grid =
array([[-0.08,  0.24,  2.00, -3.91, -1.25,  2.45, -0.23,  4.78, -2.51,
        -4.27,  3.99, -0.57, -0.47,  3.47],
       [ 0.34, -2.96, -1.45, -0.42, -0.42, -2.01,  2.17,  2.60, -4.40,
        -2.17,  2.78,  0.77, -1.45, -1.45],
       [ 0.71, -3.53, -2.31,  1.71, -0.59,  0.73, -0.36, -1.57,  0.96,
        -1.75,  0.38,  3.99, -1.97, -1.85],
       [ 0.82, -1.54, -0.74, -3.28,  1.10,  6.62, -5.80, -2.14,  5.40,
        -4.18, -1.68,  2.51,  2.42,  2.31],
       [-0.22,  0.07, -0.21, -1.54,  4.54, -0.10, -3.03,  0.84,  1.52,
         0.80, -1.71, -0.29,  1.83, -0.81],
       [ 0.87, -2.64, -1.95,  2.15, -2.17,  2.04, -0.52, -2.95,  1.62,
        -3.58,  0.69,  4.22, -3.18, -1.39],
       [-0.06,  1.04,  3.64, -0.91, -5.13,  2.77,  2.32,  2.36, -1.89,
        -3.86,  4.34,  0.12, -1.56,  4.01],
       [ 0.65, -1.63, -2.08,  4.62, -2.75, -1.26,  2.86, -2.98, -0.93,
        -0.90, -0.37,  2.79, -3.26, -2.55]])
Rows and columns are counted from 0.
row 0 col 0	-0.08
row 0 col 5	2.45
row 0 col 9	-4.27
row 6 col 10	4.34
row 7 col 8	-0.93
row 7 col 0	0.65
row 1 col 10	2.78
row 1 col 7	2.60
row 5 col 2	-1.95
row 3 col 1	-1.54
row 1 col 5	-2.01
row 6 col 0	-0.06
row 1 col 1	-2.96
row 1 col 4	-0.42
row 2 col 10	0.38
row 4 col 11	-0.29
row 6 col 7	2.36
row 3 col 11	2.51
row 6 col 2	3.64
row 5 col 0	0.87
row 0 col 4	-1.25
row 7 col 11	2.79
row 4 col 8	1.52
row 1 col 2	-1.45
row 2 col 2	-2.31
row 2 col 13	-1.85
row 7 col 9	-0.90
row 1 col 8	-4.40
row 2 col 1	-3.53
row 3 col 9	-4.18
row 6 col 6	2.32
row 0 col 1	0.24
row 6 col 5	2.77
row 1 col 3	-0.42
row 4 col 3	-1.54
row 2 col 4	-0.59

A =
[[402 393 711 362 731 260 741 463 290 492 538 756 322 586]
 [627 810 218 785 597 785 413 178 236 551 653  43 685 794]
 [183 654   4 283 366 754 160 626 683 701 536 424 561 523]]
A[0,0] -> 402
A[1,6] -> 413
A[1,0] -> 627
A[2] -> [183, 654, 4, 283, 366, 754, 160, 626, 683, 701, 536, 424, 561, 523]
A[:, 12] -> [322, 685, 561]
A[0,1] -> 393
A[1,3] -> 785
A[1] -> [627, 810, 218, 785, 597, 785, 413, 178, 236, 551, 653, 43, 685, 794]
A[2,1] -> 654
A[0,2] -> 711
A[2,8] -> 683
A[1,5] -> 785

X = array([213, 169,  54, 182])
X[0] => 213
X[2] => 54
X[3] => 182
